These are the activations of a small neural network, seen along a few directions. Each row is one input.
In each table, some parts of the input vary, and every possible input appears once, in random order.
Descriptions start from the smaller parts, as in this example, which fits no table here: one of 5 places around a ring, together with either a single point or one of 11 places around a ring or (one of 3 separate values, together with one of 4 places along a line).
Shared parts are said once, and a part with two or three values counts as separate values.

Other details of the inputs shift rows strongly along two fixed directions, in all tables alike. That doesn't count.
To show where, the next rows are all for the same input, with only those details redrawn:
[ 29 -18  -5  26 -13  21 -10   5 -24 -23  17 -12]
[ 36 -43  -1  31 -17   7 -11  -2 -18 -32  -4  -8]
[-23  -6  23 -35  11   6   7 -26  49  26 -37  45]
[  9  13  -4   9  -4  36  -7   9 -20  -3  33  -8]
[-45  80   7 -45  21  58   6   6  12  51  44  17]
[ 6 -3  4  1 -2 22 -4 -2 -1 -1  6  6]
[ 43 -16 -13  42 -18  28 -15  17 -46 -37  35 -30]

A family of inputs:
x1: [-36  59   5 -45   3  23 -14   1  17  34  25  29]
x2: [ 10 -31  -3   4  -8  -7  -1  -5  11  -2 -20 -13]
x3: [-11  36 -14 -12  -5  16  -9  15  -6  21  30 -21]
x4: [ -3   4  -9 -10 -15 -12 -19   6   3   6   4 -11]
x5: [-13 -31  11 -11   2 -69   3 -19  30  -7 -54  16]
x6: [-32  54  -3 -20  17   1  12   8  -4  22  26   3]
x7: [ 10 -14  -1  26   1 -39   9  -5 -23 -29 -11  -3]
x8: [-21  55   4 -35   4  27 -19   5   1  19  35  33]
x9: [ 12 -20   3  33  11 -23  25  -4 -21 -27 -15  -5]
x10: [-53  79  -6 -49  19  33  15  17  16  67  38 -21]
x11: [ 47 -25 -16  42 -28   8 -25  14 -41 -43  25 -21]
x12: [-14  38 -17 -12  -4   3  -4  21  -4  27  27 -35]
x13: [ 15   2   4  10   5  36  -2   6 -11  -8  17  12]
x14: [  5 -49  20  -8  -2 -12   0 -29  37  -5 -52  35]
x15: [-28  43  -9 -22  13  20  17  16  16  46  20 -25]
x16: [ -7 -42  16 -22   3 -16   3 -29  49  12 -58  31]
x17: [  4  14 -11  15  -8 -21  -8  15 -33 -22  24 -16]
x18: [ 33  -8 -18  52  -2   5  11  24 -52 -37  29 -40]
x19: [ -5  22 -20  -3 -17 -13 -17  25 -16  10  29 -39]
x20: [ -5  -7  17 -14   7  17   1 -16  19   7 -14  37]
x21: [-37   9  14 -32  21 -41  20 -18  43  26 -42  23]
x22: [-38   4  18 -30  26 -29  30 -20  41  28 -44  19]
x23: [ -8  35  -4  15  14   7  21  11 -41  -6  33 -19]
x24: [ 10 -23  -3  26  10 -24  21   3  -9 -18 -17 -21]
x25: [ 15 -81  13   1  -1 -38   6 -29  52  -3 -81  17]
x26: [ 11   3   3  -1  -5  14 -15  -1  -5  -7   9  22]
x27: [ 32 -15 -20  27 -29  -4 -32  16 -37 -31  25 -27]
x28: [ -3  -7   3   9   1 -49   3  -7 -13 -23 -13   9]
x29: [ 15  -4 -10   8 -12   5 -17   6 -10  -7  11 -11]
x30: [-18 -31  20 -15  17 -37  25 -28  38   5 -60  32]
x31: [ 24 -37  -3  20  -6   6  -2  -2   2 -14 -13  -8]
x32: [ 27 -36   3  23  -6  11  -3  -4   0 -20 -11   4]
- Changing only one part turns x26 into x8. The same change can be made to x21. Which row results? => x5
- Describe the family of inputs behind these rows. => one of 4 places along a line, together with either one of 3 separate values or one of 5 places along a line
- Change only the place on the line of 5 in x26. List by row number the other rows that result. => x3, x11, x12, x29

A family of inputs:
x33: [ 12 -21  -6  17  -5 -29   0   8   1 -17 -13 -18]
x34: [-27 -11  28 -17  29 -20  33 -28  35   5 -49  43]
x35: [ -5 -14  22  -2  17  15  16 -16  14  -6 -21  36]
x36: [ 38 -20 -15  34 -19  13 -22  23 -27 -33  24 -30]
x37: [-10 -11   5  -9   8 -21  15  -7  17  12 -24   2]
x38: [  4  -9  -2  13  -9 -18  -5   3 -22 -18   4 -23]
x39: [-36  71   5 -43  19  42   3  14  12  49  39  20]
x40: [  8 -20  -7  19  -5 -15   9  -3  -8  -7 -11 -22]
x41: [-20 -19  18 -30   7   0   8 -29  52  29 -45  33]
x42: [-17  -9   6 -17   2 -30   2  -5  21   1 -24   4]
x43: [ 14 -25   6   6 -15   2 -18  -6  -8 -18  -3  -3]
x44: [ 15 -30   0   6 -17  -3 -18   3   0 -21  -8  -3]
x45: [ 11  -9  -7  15  -8 -14  -1  -3 -25 -16   3 -19]
x46: [ 15  -7 -10  24  -8 -15   1  -1 -18 -13   4 -11]
x47: [ 33  -9 -16  38 -11 -16  -3  26 -45 -29  22 -36]
x48: [ -5 -13  12 -19  -2   2  -5 -24  20   8 -22  26]
x49: [-35  71   4 -38  13  46   2  -1  14  47  37  26]
x50: [ -7  73 -30  11   3  38   2  40 -47  12  78 -51]
x51: [ 23 -22  -6  15 -12  11 -12   2   1 -12  -5  -7]
x52: [ -3 -32  14 -18   5  -3   4 -17  36  14 -38  25]
x53: [ 14  -2 -13  22  -3 -21  -3   8 -20 -18   5 -10]
x54: [-23  66  -6 -26  11  39  -7  13  -1  31  46  16]
- Describe the family of inputs behind these rows. => one of 2 separate values, together with either a single point or one of 10 places around a ring
- Changing only the choice among 2 separate values turns x36 into x33. The same change can be made to x49. Which row results? => x46

A family of inputs:
x55: [ -5  46 -22  33   5   1  19  28 -74 -22  61 -62]
x56: [ 39 -28 -17  25 -32 -31 -37   9 -22 -35   3 -10]
x57: [-26  33  -7 -32   5  10  -3   9  32  40   5  -2]
x58: [-28  23   4 -31   8  30  10  -6  20  41   5  -6]
x59: [-21  28  17 -24  19  30   7  -5  15  19   8  39]
x60: [ 16 -52  17   6   9   8  15 -24  36   1 -48  28]
x61: [ 10 -40  -3  -5  -7 -18  -4  -5  38  15 -39  -5]
x62: [  5 -38   3 -14 -10 -38 -15  -8  37   1 -45  16]
x63: [-32  39   8 -39  -3   5 -13 -12   7  20  13  26]
x64: [  1  13  -4   2 -11  17 -13  11 -29  -8  33 -20]
x65: [-19  39  15 -27  11  25  -5 -10   7  13  16  54]
x66: [-13 -18   0   3  10 -70  21  -6  21   1 -46  -2]
x67: [ -2  46  -4  28  29  17  33  20 -50 -14  43 -14]
x68: [ 42 -45  -1  44  -9  17  -4   1 -18 -40  -3  -8]
x69: [ 33 -46  -6  31 -24  -1 -11   0 -21 -32  -6 -32]
- Describe the family of inputs behind these rows. => one of 3 separate values, together with either a single point or one of 4 places along a line
- Changing only the choice among 3 separate values turns x67 into x66. The same change can be made to x65. Which row results? => x56
